These are the activations of a small neural network, seen along a few directions. Each row is one input.
In each table, some parts of the input vary, and every possible input appears once, in random order.
Descriptions start from the smaller parts, as in this example, which fits no table here: line(6) and (point or line(9) or (values(3) and ring(8))).
Shared parts are said once, and a part with two or three values counts as separate values.

Other details of the inputs shift rows strongly along two fixed directions, in all tables alike. That doesn't count.

Table:
r1: [  3 -51  17 -75  12 -23 -60 -27 -20  38  85 -46   8  -7]
r2: [ -3  57 -52  81 -27  60  36   2  20  12 -80   2  -8 -14]
r3: [ -7   2  -2  33 -26 -22  91  42 -38 -50 -91  61 -29  -7]
r4: [-12  -5 -19 -10   6  32 -45  -8   2  25  31 -29  44  -9]
r5: [ 16  -3  60 -54  30 -40  -9 -27  10 -14  41   0 -18  35]
r6: [ -9  70 -53  75 -30  59  34  -6  20  12 -74   9  -8 -31]
r7: [-17  19 -63  41 -11  80 -48  -3  15  45   1 -38  60 -27]
r8: [  5  17  11  47  -2 -50  54  41  11 -53 -40  60 -27  -2]
r9: [  4 -10  27  10   4 -41  54  41 -12 -58 -35  55 -12  29]
r10: [  0 -30 -16 -15   5   7 -46  -5   4  34  48 -37  15  -2]
r11: [  3 -35  31 -68  33 -33 -76 -25   9  24 106 -38  21   5]
r12: [ -2  12 -55  27 -19  87 -30 -29  10  63 -17 -60  11  -5]
r13: [  5  15  39   2  13 -70  24  21  13 -53   6  58 -23  -6]
r14: [  0   7  43 -35  28 -36 -22  -1  11 -33  45  28  25   6]
r15: [ 13   0  38  -9  -9 -35  70  -1 -23 -36 -51  35 -58  15]
r16: [-19  -9 -92  46 -39  80 -29  -2  -9  71 -18 -59  21 -43]
r17: [  3 -35  36 -47  15 -31  -3  10 -19 -19  26   8   8  27]
r18: [ 17 -21  48 -50  15 -25   2 -21  -5  -7  18  -8 -29  37]
Description of these inputs: values(3) and line(6).
Changing only the line(6) part turns r14 into r3. The same change can be made to r13. Which row results?
> r1
Which other rows does r2 become when the line(6) part takes its other values? List them by row number.
> r5, r6, r12, r15, r18

Table:
r19: [-13  -4 -51  43 -36  41  36  20 -17   9 -67  -1 -11  -7]
r20: [  1 -44  -2 -43   5  20 -59 -19 -10  46  58 -44  13  -3]
r21: [-13   3 -53  17 -31  70  11  -7 -25  33 -46 -23  19 -18]
r22: [ 18 -52  34 -66  22 -33 -49 -26  -2  31  85 -52  -8  27]
r23: [-11 -23 -42 -17 -13  63 -35 -12 -13  46   4 -46  27   4]
r24: [ -4  11 -23  40 -22   5  67  24 -21  -9 -75  16 -17  -2]
r25: [-21  26 -65  56 -20  59 -17  14  16  20 -24  -9  34 -25]
r26: [ -3  31 -54  83 -22  21  22  21  23   3 -45   6  -2 -26]
r27: [ 13 -30  66 -58  13 -71  41   4 -28 -48   9  36 -27  31]
r28: [ -6  -1 -16  34 -24  23  57  20 -28 -24 -85  22 -15  -3]
r29: [  4  31   5  -6   7  37 -35 -39  33  27  19 -29   8   5]
r30: [ 19 -51  60 -73  33 -46 -24 -17  -7  -5  64 -23  -2  50]
r31: [  9  -3  38 -10  31 -51  -6   8  21 -31  39  19   2  21]
r32: [  2  18  42   2   9 -60  49  25  -1 -67 -16  67  -9   9]
r33: [-20  29 -49  51 -15  72 -20   4   7  15 -29 -13  45 -30]
r34: [ -5  26 -53  73 -29  24  11  27  14   2 -44  24  -1 -43]
r35: [ -5  -9  -6 -27  16   9 -90 -30  16  37  79 -45  37 -34]
r36: [-16  24 -74  58 -27  43 -21  11  20  31 -17 -13  15 -43]
r37: [  9 -25  45  -9  -6 -69  59  20 -28 -51 -31  41 -59   3]
r38: [-10 -11 -36  -5  -7  34 -22 -15 -13  56  13 -51  14 -16]
r39: [ 10  16  43  14  20 -45  47  33  11 -69 -21  57  -3  38]
r40: [ -3 -21  17   3  -7 -24  39  11 -25 -26 -33  19 -32  -4]
r41: [-19  19 -47  16  -8  44 -44 -17   9  39  25 -27  40 -41]
r42: [ -4 -12 -40  -5 -14  27 -26 -15 -13  63  18 -57   4 -23]
r43: [ -9  15 -42  36 -23  41  47  15 -21  12 -74  -3   4  -5]
r44: [ -2  -9  -8 -15  14  29 -76  -9  18  30  61 -27  50  -8]
r45: [ -9  15  -7 -25  25  30 -60 -14  13  34  56 -37  62   1]
r46: [  9 -22   7   8 -18 -29  36  24 -18 -16 -26  26 -42  -3]
r47: [  0   9  47  12  16 -69  38  26   4 -72 -14  66 -18  -2]
r48: [-20  10 -52  21  -3  44 -55  -4  21  39  28 -29  38 -28]
r49: [-15  46 -47  69 -14  29  28  24   9   0 -53  13  23 -25]
r50: [-14  21 -58  60 -19  51 -20  14  15  23 -19   0  26 -40]
r51: [  9 -13  48 -67  30 -66 -45 -18   9 -10  91   6   9  -2]
r52: [ 20  25  46  -6   1 -23  64 -11  -5 -40 -59  37 -50  43]
r53: [  7 -56  27 -82  14 -32 -60 -22  -9  33  90 -45  -8  17]
r54: [  8 -14  31 -40  38 -13 -64 -17  24   9  83 -29  40  25]
r55: [ -1  -2 -26  54 -24   5  63  22 -12 -11 -69  13 -33   3]
r56: [ 18 -41  64 -44  15 -63  28  18 -19 -45   7  40 -28  37]
r57: [  2  23  37  11  22 -76  48  31   8 -57 -10  61 -14   7]
r58: [  4  32 -32  36 -25  60  19 -29   2  30 -59 -24 -24  -1]
r59: [  9  16 -26   8 -15  44 -10 -38   5  46  -9 -43 -34 -10]
r60: [-16  -4 -54  47 -37  34  36  19 -16  13 -61   0 -21 -17]
r61: [  5 -20  66 -62  44 -46 -58 -14  11 -22  86  -1  30  16]
r62: [ 10 -16  35 -17 -13 -69  68  18 -30 -44 -26  46 -56   2]
r63: [ -5  26  12  11   1 -11  32  18  -2 -41 -22  45  13   3]
r64: [ 23  23  60 -19  21 -62  29 -10  30 -43   8  40 -53  18]
r65: [  5 -16  26 -49  31   6 -72  -8  13  10  79 -13  49  15]
r66: [ -2  48 -18  18  -7  66 -20 -32  29  31 -16 -26  15   1]
r67: [ -5  -3 -51  33 -21  68   9  -1 -11  31 -47 -34  15   5]
r68: [  2 -16  48 -66  40 -31 -52  -2  14 -19  81   4  35  34]
r69: [ 18  18  40   2   2 -35  64  -9  -2 -36 -45  37 -69  25]
r70: [  3 -40  -3 -50   7  39 -57 -18 -13  42  44 -43  31  13]
r71: [ -2   6 -14 -21  19  -4 -67 -19  19  45  72 -41  36 -23]
r72: [ 13 -41  78 -54  21 -73  29   6 -25 -54   8  30 -30  33]
r73: [ -2 -11   8  -5 -14 -25  49   8 -27 -20 -29  25 -30  -5]
r74: [  7  43  17  26   2  -9  38  -8  28 -25 -34  33 -37   3]
Describe the family of inputs behind these rows.
> values(2) and line(4) and (point or ring(6))
Changing only the values(2) part turns r49 into r24. The same change can be made to r41. Which row results?
> r73
Changing only the values(2) part turns r72 into r61. The same change can be made to r43. Which row results?
> r45
Which other rows does r63 become when the values(2) part takes its other values? List them by row number.
> r21
Which other rows does r31 become when the line(4) part takes its other values? List them by row number.
> r26, r39, r54
Which other rows does r64 become when the values(2) part takes its other values? List them by row number.
> r59
Which other rows does r46 become when the ring(6) part takes its other values? List them by row number.
> r22, r37, r42, r53, r62
